These are the activations of a small neural network, seen along a few directions. Each row is one input.
In each table, some parts of the input vary, and every possible input appears once, in random order.
Descriptions start from the smaller parts, as in this example, which fits no table here: one of 3 separate values, together with either a single point or one of 9 places along a line or (one of 4 places along a line, together with one of 8 places around a ring).
Shared parts are said once, and a part with two or three values counts as separate values.

Other details of the inputs shift rows strongly along three fixed directions, in all tables alike. That doesn't count.

A family of inputs:
r1: [ 21 -23  11 -23  26 -30  21   7 -28  28 -12 -14  20  16]
r2: [ 18 -12   2 -41  17  -7  19 -10 -40  -1 -26  -6  -4  25]
r3: [-44  16  33  43  11  29   6  31  60 -47  32 -13   9 -46]
r4: [-20  22  16 -11  53  25  10   0  22  -4  42 -14   6  -5]
r5: [ 22 -26  14 -19  19  -7   8  -5 -48  34  -1  -8  -3  16]
r6: [ 32 -28   6 -36  19 -21  20  -4 -19   6 -29 -11  -4  13]
r7: [ 31 -26   2 -32  15 -24  17  -3 -21   5 -25 -21  -3  21]
r8: [-31 -15   7  42 -55  13  -1  41 -38 -41 -51  12  31 -27]
r9: [ 35 -41  29 -44   1  -2  -9   1  -7   5 -16   7   8  66]
r10: [ -1 -15  10  34 -78  18  -5  23 -20 -47 -51   0   8 -25]
r11: [-19  14  29  -6  52  -4  15   6  36  -1  43 -20   8  -9]
r12: [ 23 -10  16 -25  10 -15  16 -10 -38  36  -4 -13  24  19]
r13: [  9  25 -85  11 -19 -50 -31 -24  43  33  -4  51 -17  -9]
r14: [ -5  36 -92  19 -15 -29 -34 -15  18  49  10  53   7  -3]
r15: [ 28 -12  10 -39  -3 -12  16 -19 -31  15 -18 -16   1  25]
r16: [-28  14  35  -2  45  15   6  -8  17   6  52 -13 -12  -5]
r17: [-12  25 -20  13  -1  11 -19 -13  37  -3  30  12 -39 -12]
r18: [ 27 -12  15 -41   1 -13  15 -22 -33  14 -21 -12   0  21]
r19: [-20   9  27   4  43  20   4  -7  18   4  55 -21 -12  -1]
r20: [  6  33 -93  18 -13 -23 -41 -13  18  47  11  52   3 -10]
r21: [ 30 -26   8 -24  26 -24  15   9 -27  27 -11 -15  16  10]
r22: [-11  11  19 -14  38   4  21  -4  47 -22  35 -28 -16   0]
r23: [ 28 -13  -4 -37  15   0  14  -6 -37  -1 -22 -11  -7  24]
r24: [-13  24   6 -17  38  27   9  -8  29 -27  35 -26 -18   9]
r25: [ 25 -13  -2 -39  18  -1  17  -9 -36   2 -28  -6  -5  22]
r26: [ 13  35 -72  23 -23 -28 -40 -27  27  59  10  53   9 -16]
r27: [-31  23 -10  30   6   5 -12  -7  30  13  43  15 -12 -13]
r28: [ 19 -12  -3 -38  13  -6  20  -9 -38   1 -23 -10  -3  30]
r29: [ -5 -15  13  33 -76  18  -2  19 -18 -46 -56   6   9 -27]
r30: [-22 -23  10  40 -72  13   0  24 -31 -43 -51   9 -12 -16]
r31: [ 34 -27   3 -34  15 -21  17   0 -21   4 -23 -17  -5  16]
r32: [-16  13  22  -8  31  23   5 -15  28 -14  41 -24 -36   5]
r33: [ 34 -13   6 -35  -2  -9  10 -19 -31  14 -19 -20   0  26]
r34: [-53  16  41  47   5  47  -2  18  41 -39  41  -7  -9 -41]
r35: [-19 -13  24  48 -68   9  -3  29 -30 -31 -45   7  36 -32]
r36: [  7  27 -79  15 -24 -24 -40 -33  26  44   1  57 -37  -7]
r37: [-23  16  30 -14  33  18   9 -16  26 -13  39 -15 -36   1]
r38: [ -8   0  49 -13  38  24 -17  18  50   1  51  -2  15  41]
r39: [ -7 -17  16  49 -70  16  -8  33 -28 -30 -40   3  33 -34]
r40: [  1  34 -94  23 -12 -26 -40 -15  18  46  10  49   5  -4]
r41: [-12 -28   5  52 -54  -5  -2  45 -19 -34 -48   1  30 -30]
r42: [-44  27  38  47  -6  43  -2  17  49 -48  44 -24  14 -36]
Description of these inputs: one of 2 separate values, together with either a single point or (one of 4 separate values, together with one of 5 places around a ring).
- Changing only the choice among 2 separate values turns r13 into r11. The same change can be made to r2. Which row results? => r8
- Changing only the choice among 2 separate values turns r39 into r10. The same change can be made to r26. Which row results? => r29
- Change only the choice among 4 separate values in r6. List by row number the other rows that result. => r25, r29, r36
- Change only the choice among 4 separate values in r4. List by row number the other rows that result. => r3, r26, r34

A family of inputs:
r43: [ 18  -9  24 -40  30   2  18   4  10 -17  -3 -24  11  23]
r44: [ 12 -23  41 -30  16   7  17  -2  15 -32  -4 -25 -24  22]
r45: [-29   3 -25  58 -35  -6  -7  39  12 -25 -20  20  24 -44]
r46: [-10  32  -7 -21  84   2  15 -19  12  36  65 -15  -3  -7]
r47: [  4 -20  23  -8 -30  18  11  10 -57 -18 -42  -8  12  12]
r48: [-27  27 -11  30  12  11 -32  11  54  10  49  25  12  -3]
r49: [  9   9   5 -25  34 -14  20 -17  17   6  17 -24 -14  -3]
r50: [ 11   5   9 -21  36  -8   5   4  26   6  21 -14  23  15]
r51: [-50  43   4  20  14  49   9  -4  49 -66  38 -20 -40 -36]
r52: [  3 -19  13   4 -22   7   3  12 -56   5 -30  -1  29   8]
r53: [ -2  -7  40 -10  36   6  -4   3  12  26  41  -8   8  20]
r54: [-27  21 -32  45 -52  17  -6  14  -4 -39 -27  14  -1 -46]
r55: [-45  24  22  36  24  27  -8  32  80 -39  50  -3  16 -24]
r56: [-34  21   4  43 -36  24   3   6   8 -42  -3  -5 -13 -52]
r57: [ 37  -3 -39 -23   2 -30 -25 -12 -19  59  -6  28  25  39]
r58: [ 27 -31 -13 -22 -27 -13   1   8 -16 -25 -57   9  -4  26]
r59: [ 19 -33  20   5 -24 -16   2  18 -19   2 -36  -4  30   7]
r60: [ -1 -18  29 -27  12  12  36  12 -11 -57 -25 -39 -17   2]
r61: [ 36  -6 -41 -15   8 -52   0 -20 -19  59 -14  10  10   5]
r62: [ 16 -32  24   6 -31  -4  -9  14 -34  14 -26   5  26  16]
r63: [ 20   1 -40 -29 -12  -5 -10 -28 -27  21 -18  22 -29  33]
r64: [ 26 -24  -3 -13 -34  -2  -8  10 -34   0 -43  14  17  28]
r65: [ 18   0  15 -28  25  -9   6 -12  31   6  17 -11  -5  17]
r66: [-20  -1  -8  33 -62  31 -24  21  27 -60 -25  24 -13  -2]
r67: [  0  31  -2 -21  67  -3  12 -36  13  42  59 -21 -11 -10]
r68: [-37  -1   0  67 -52  14 -25  22  -7  -3  -4  29  11 -32]
r69: [ 35 -18 -27 -12  11 -50 -16  -6  -8  64  -9  27  17  23]
r70: [ 13 -18  -4 -11 -18 -13  22  16 -33 -23 -50 -14  14  -6]
r71: [-16  30 -71  47 -15 -25 -32 -15  11  51  17  46  -6 -40]
r72: [ -9 -24  54   0   8  14  41  36 -27 -48 -23 -48  33 -17]
r73: [-29  20  58 -16  70  41  42   5   6 -30  55 -59   9 -18]
r74: [  5 -16  28 -14  43 -16  25   7  -9  21  16 -24   8  -3]
r75: [ -7  25 -31  16 -24   9 -38 -22  65  -3  31  35 -42   7]
r76: [ -1  59 -92  17 -18 -24 -54 -53  51  68  42  65 -32  -3]
r77: [ 38  -8 -41 -37   7 -45   6 -33 -12  28 -26   4 -38  16]
r78: [  2 -13  -7   2  -2  -8  -6   6 -47  34 -12  17  21  12]
r79: [-29   1  -1  45 -69  29 -16   4   3 -46 -23  20 -32 -18]
r80: [ 12 -20   0  -6 -28  -1  16 -11 -55 -15 -49 -10 -32  -8]
r81: [ 10   1  38 -28  26  16   1 -14  20   7  34 -14  -9  27]
r82: [  3  -9  42 -18  25  10  12 -11 -31  23  21 -21   8  15]
- Describe the family of inputs behind these rows. => one of 2 separate values, together with one of 4 places along a line, together with one of 5 places around a ring
- Changing only the choice among 2 separate values turns r79 into r63. The same change can be made to r81. Which row results? => r64
- Changing only the choice among 2 separate values turns r43 into r65. The same change can be made to r51. Which row results? => r80
- Change only the place on the ring of 5 in r55. List by row number the other rows that result. => r45, r46, r48, r78
- Change only the choice among 2 separate values in r75. List by row number the other rows that result. => r66
